Look-ups in named tables: a row name and a column name give one cell, copied from the table.

kera:
	rero	gupo	fofo	naleku	bividis	maz	ruzif	bak	nugozan
depila	105	104	105	110	108	105	106	104	105
voz	104	115	101	67	79	101	94	123	101
vidira	102	100	108	141	145	108	126	98	112
fefud	99	101	109	155	170	109	142	99	117
gen	105	105	104	107	106	104	106	104	104
miv	104	106	104	97	99	104	102	108	104
reki	96	103	109	168	198	109	160	105	124
firifil	105	102	106	121	121	106	113	100	107
devut	104	114	101	73	82	101	95	120	103
rem	99	100	109	154	167	109	140	99	117
gugazi	103	126	98	42	67	98	92	140	102
ravus	103	126	97	39	67	97	93	141	102
getudeb	104	104	105	110	110	105	107	103	106

gugazi, maz => 98
gen, nugozan => 104
gen, bak => 104
miv, rero => 104
vidira, nugozan => 112
ravus, ruzif => 93
devut, bividis => 82
firifil, naleku => 121
reki, naleku => 168
ravus, maz => 97
reki, maz => 109
miv, gupo => 106
miv, naleku => 97
miv, bividis => 99
rem, ruzif => 140

vumeve:
|  | fup | kas | robik |
|---|---|---|---|
| sev | -7.619 | 6.253 | 3.485 |
| futim | -4.615 | 4.429 | 2.744 |
| luvodam | -4.615 | 4.283 | 2.558 |
| nev | -7.953 | 6.034 | 3.901 |
| bofuviz | 4.397 | 3.407 | 1.956 |
| siv | -7.953 | 5.815 | 3.531 |
| fodos | -1.277 | 4.356 | 2.790 |
| kozivam | -1.611 | 4.574 | 2.697 |
| fabod | 4.397 | 3.553 | 1.818 |
| kekudil | -7.619 | 6.034 | 3.299 |
| piru | -1.611 | 4.501 | 2.512 |

robik of bofuviz is 1.956
robik of kozivam is 2.697
fup of luvodam is -4.615
robik of siv is 3.531
fup of bofuviz is 4.397
robik of fodos is 2.790

Table zenufi
,fenaza,nafo,nov,gevipu,niz,gasu,biforuv,metuvo
guzinep,4488,6885,6836,2806,5484,3950,4044,3875
zege,6462,5811,5896,4862,5032,5928,4258,4289
pemeko,6231,6716,6419,3964,3623,5032,3580,2963
zoge,7636,7586,7268,2187,2747,4410,1955,1940
sek,4851,4336,3836,7568,5275,7604,6874,6745

pemeko, biforuv: 3580
sek, gasu: 7604
sek, gevipu: 7568
pemeko, gasu: 5032
zoge, gasu: 4410
pemeko, fenaza: 6231
sek, nov: 3836
guzinep, fenaza: 4488
guzinep, metuvo: 3875
zoge, fenaza: 7636
pemeko, nafo: 6716
zoge, gevipu: 2187
sek, fenaza: 4851
guzinep, nafo: 6885
guzinep, gevipu: 2806
Which row has the largest gasu? sek

Table tebe
fields: fabiki, lide, sokid, niv
kini: [0.600, -0.078, 0.209, 0.075]
dag: [0.401, -0.468, 0.304, -0.365]
lipe: [-0.532, 0.298, 0.052, 0.092]
rade: [0.348, -0.173, 0.291, -0.106]
tuz: [0.490, 0.040, 0.416, 0.136]
nebekat: [-0.595, -0.025, 0.254, -0.199]
riko: [-0.219, 0.281, 0.207, 0.133]
namoze: [0.197, 0.521, -0.051, 0.458]
tupomin: [-0.087, 0.623, -0.042, 0.508]
suz: [0.597, -0.093, 0.179, 0.038]
gul: [0.508, 0.502, 0.073, 0.506]
desilin: [-0.154, 0.666, 0.200, 0.583]
tep: [0.039, 0.308, 0.189, 0.234]

What is the sokid of kini in tebe?
0.209
What is the sokid of lipe in tebe?
0.052
What is the fabiki of tupomin in tebe?
-0.087
What is the fabiki of desilin in tebe?
-0.154
What is the fabiki of lipe in tebe?
-0.532
What is the sokid of tupomin in tebe?
-0.042
What is the fabiki of rade in tebe?
0.348

belok
|  | bobo | mub |
|---|---|---|
| rozof | 40957 | 25409 |
| nubama | 42448 | 28802 |
| kab | 49534 | 71968 |
| rop | 52634 | 85199 |
| kif | 46803 | 60824 |
| pup | 36243 | 14105 |

bobo of rop is 52634
bobo of kab is 49534
mub of rop is 85199
mub of kif is 60824
bobo of kif is 46803
bobo of pup is 36243
Row with the largest bobo: rop

tozape
|  | kofo | zude | vosulug | kilod | gamoti | gel | fev |
|---|---|---|---|---|---|---|---|
| reguz | 423 | 370 | 593 | 220 | 215 | 511 | 751 |
| mili | 277 | 278 | 563 | 591 | 174 | 370 | 514 |
| kego | 130 | 705 | 99 | 516 | 305 | 383 | 533 |
| zom | 500 | 670 | 507 | 530 | 67 | 595 | 157 |
| pak | 431 | 72 | 104 | 68 | 736 | 103 | 361 |
| pafupap | 195 | 295 | 478 | 565 | 723 | 62 | 374 |
| zur | 390 | 567 | 230 | 326 | 265 | 385 | 725 |
| fos | 270 | 726 | 762 | 269 | 392 | 497 | 451 |
| biv | 531 | 49 | 448 | 160 | 258 | 544 | 186 |
| fif | 609 | 203 | 424 | 740 | 140 | 745 | 368 |
| nur | 456 | 463 | 93 | 178 | 592 | 505 | 177 |
| venar | 367 | 410 | 437 | 384 | 226 | 144 | 755 |
| kabu | 255 | 634 | 142 | 313 | 350 | 345 | 633 |
| legelor | 772 | 694 | 774 | 734 | 86 | 766 | 547 |

What is the fev of legelor in tozape? 547
What is the gel of zur in tozape? 385
What is the zude of biv in tozape? 49
What is the fev of biv in tozape? 186
What is the gel of fif in tozape? 745
What is the gamoti of zur in tozape? 265
What is the fev of kabu in tozape? 633
What is the gamoti of venar in tozape? 226
What is the vosulug of nur in tozape? 93
What is the kofo of fos in tozape? 270
What is the vosulug of zur in tozape? 230
What is the fev of nur in tozape? 177
What is the gamoti of pak in tozape? 736

nid
fields: rovet, kunupu, sugabo, lun, befi
sivanu: [106, 125, 119, 88, 133]
rep: [82, 111, 123, 106, 97]
rig: [102, 122, 118, 114, 117]
pirize: [73, 53, 93, 120, 74]
nar: [111, 64, 86, 106, 43]
punapor: [112, 106, 134, 40, 194]
rosiken: [106, 227, 173, 45, 204]

befi of rig is 117
rovet of rep is 82
kunupu of pirize is 53
rovet of rig is 102
lun of rosiken is 45
befi of rosiken is 204
befi of pirize is 74
kunupu of rep is 111
befi of sivanu is 133
sugabo of sivanu is 119
lun of pirize is 120
Which row has the largest lun? pirize

direzi:
,mugil,turidet,bekomod,nobaze,rigu,tige,detu
meda,221,200,173,213,247,102,213
samo,102,47,226,162,83,135,238
fon,131,117,47,171,178,101,165
vep,254,128,106,75,171,155,60
ven,109,182,155,205,233,56,147
vimo,156,157,156,45,175,195,176
sivirog,225,210,169,234,165,85,120
gelazaf,215,190,65,186,171,107,217
porid,89,123,180,187,221,77,166

tige of samo = 135
tige of fon = 101
mugil of vimo = 156
nobaze of ven = 205
detu of vimo = 176
bekomod of vep = 106
rigu of meda = 247
Which row has the largest tige? vimo

kas:
,pil,dilumek,mebikin,kunuza,ripi,kune,fulozo,sek,varivi,toronu
ged,0.589,0.849,0.302,0.661,0.353,0.383,0.441,0.823,0.231,0.579
samadeg,0.721,0.701,0.810,0.670,0.254,0.848,0.320,0.283,0.457,0.619
mumag,0.407,0.810,0.777,0.428,0.508,0.705,0.277,0.772,0.577,0.751

mebikin of mumag = 0.777
pil of mumag = 0.407
varivi of ged = 0.231
kunuza of mumag = 0.428
kune of mumag = 0.705
kunuza of samadeg = 0.670
sek of samadeg = 0.283
Which row has the largest toronu? mumag

nad:
|  | zipobar | povi |
|---|---|---|
| tisok | 52 | 122 |
| sunuza | 145 | 26 |
| nunupod | 89 | 175 |
| lem | 176 | 136 |
| riveg | 76 | 24 |
| naf | 160 | 62 |
| tumaz | 215 | 240 |
| kadulez | 90 | 149 |
| roz | 161 | 108 |
| bup | 171 | 145 |
| pakapem | 162 | 206 |
| bir | 113 | 119 |
| vos | 115 | 102 |
| mif | 71 | 136 |

What is the zipobar of bir in nad? 113
What is the zipobar of roz in nad? 161
What is the povi of bup in nad? 145
What is the zipobar of lem in nad? 176
What is the povi of tisok in nad? 122
What is the povi of riveg in nad? 24
What is the povi of naf in nad? 62
What is the povi of kadulez in nad? 149
What is the povi of sunuza in nad? 26
What is the zipobar of vos in nad? 115
What is the zipobar of naf in nad? 160
What is the povi of bir in nad? 119
What is the povi of tumaz in nad? 240

